Each row below holds a small network's activations on one input, seen along a few directions.
In each table, some parts of the input vary, and every possible input appears once, in random order.
Descriptions start from the smaller parts, as in this example, which fits no table here: one of 2 separate values, together with either a single point or one of 9 places along a line or (one of 5 places around a ring, together with one of 6 places along a line).
Shared parts are said once, and a part with two or three values counts as separate values.
In the rows, zero is written as 128.

Other details of the inputs vary at random and push rows far along three fixed directions, the same in every table; ignore that.
To show where, the next rows are all for the same input, with only those details redrawn:
[ 82 115 117 145  90 156 148 183 150 147 158 109 168 160]
[122 144 136 112 144 129 148 153 129 141 144 147 141 130]
[115 140 131 128 123 125 137 153 145 145 135 116 141 153]
[129 129 137 148 119  92 119 112 144 130 119  85 105 157]
[142 151 142 119 150 100 130 122 133 137 123 126 114 139]
[123 119 135 154 114 100 123 113 137 123 128  87 107 149]
[139 152 139 129 135  92 120 122 150 143 109 100 115 161]
[140 152 139 128 138  93 121 122 148 143 110 103 114 159]

Table:
row 1: [122 144 111 114 115 160 115 160 153 153 107 137 166 144]
row 2: [156 160 135 135 136  81  97  88 145 141  83  79 102 164]
row 3: [141 115 122 155 109 104 101 103 147 122 100  87 103 151]
row 4: [109 133  94 133  96 164 133 185 168 158 118 119 185 182]
row 5: [ 86  62 121 157  88 175 147 132  89  90 186 135 138  80]
row 6: [165 163 139  84 188 113 145 123 107 127 127 184 121 104]
row 7: [152 176 125 115 145 104 113 121 148 156  89 107 136 169]
row 8: [151 173 158  79 195 111 150 117  92 130 144 185 116  84]
row 9: [ 70  87 117 172  69 158 145 149 122 121 175  80 153 142]
row 10: [120  82 168 164 124  94 126  57  73  75 169 106  57  65]
row 11: [118 163 130  86 161 150 166 164 108 147 156 177 170 118]
row 12: [108 162 135 136 103 116 111 155 175 174 107  76 147 185]
row 13: [154 105 134 142 126 102  95  83 126 104  97 120  83 106]
row 14: [157 125 121 145 123 105  89  78 132 115  84  94  99 137]
row 15: [122 149 124  65 159 193 153 185 111 144 150 229 184  75]
row 16: [137  69 146 155 128 109 122  71  84  69 151 134  65  62]
row 17: [167 168 135  92 174 113 121 110 116 134 103 161 121 112]
row 18: [128 134 129 118 137 132 139 145 130 134 136 146 136 128]
row 19: [121 123 140 157 102 106 104 106 140 130 116  75 106 145]
row 20: [143 106 103 150 112 125 110 108 137 110 105 106 119 144]
row 21: [159 156 159 109 172  78 126  97 120 126 117 137  86 116]
row 22: [163 157 146  72 178 131 120 115 106 127 111 202 120  68]
row 23: [113  98 133 167  98 116 116  95 118 108 139  81 103 126]
row 24: [157 137 120 110 145 124 115 122 135 126  99 154 123 122]
row 25: [165 158 155 102 164  96 104  92 122 131  97 147  92 101]
row 26: [ 90  72 118 157 104 153 167 133  86  89 197 133 135 100]
row 27: [ 85  71 122 168  90 148 157 135 103  96 186 110 131 116]
row 28: [113 157 103 110 118 168 134 184 155 167 118 135 192 165]
row 29: [100 148 128 109 117 156 139 199 162 169 135 146 173 150]
row 30: [140 156 155 112 154  96 127 128 137 143 120 134 108 130]
row 31: [123 122  75 127 107 186 129 135 139 140  99 119 167 163]
row 32: [ 65  80 129 166  64 169 135 159 128 124 173 101 150 120]
row 33: [149  66 123 154 133 121 127  65  75  56 146 143  76  65]
row 34: [ 93  68 110 161  96 160 158 137  97  93 184 128 139 109]
row 35: [161 138 134  87 173 130 131 122 108 116 120 199 118  77]
row 36: [ 84 103 116 155  80 157 133 178 159 145 147 100 160 160]
row 37: [121  74 127 168  99 122 117  99 115  92 140 103  94 108]
row 38: [152 159 106 135 113 114  84 118 174 156  59  79 139 191]
row 39: [154 145 123 112 151 119 125 127 134 131 107 146 126 133]
row 40: [146 168 131 128 118 101  82 122 176 167  67  83 125 178]
row 41: [143 113  87  94 161 190 165 128  92 109 139 208 154  90]
row 42: [111 154 134  80 160 162 176 193 119 148 170 200 175 108]
Question: The inputs of row 2 and row 6 match in every part but one. If row 9 is changed in the same way as row 2 into row 6, which row does it become?
Answer: row 27
Question: The inputs of row 29 and row 32 match in every part but one. If row 33 is changed in the same way as row 29 into row 32, which row does it become?
Answer: row 14
Question: What is each input in this table made of?
Answer: one of 2 separate values, together with either a single point or (one of 4 places along a line, together with one of 5 places along a line)
Question: Which other rows does row 36 become when the choice among 2 separate values takes its other values? List them by row number.
Answer: row 19
Question: Which other rows does row 4 become when the choice among 2 separate values takes its other values? List them by row number.
Answer: row 28
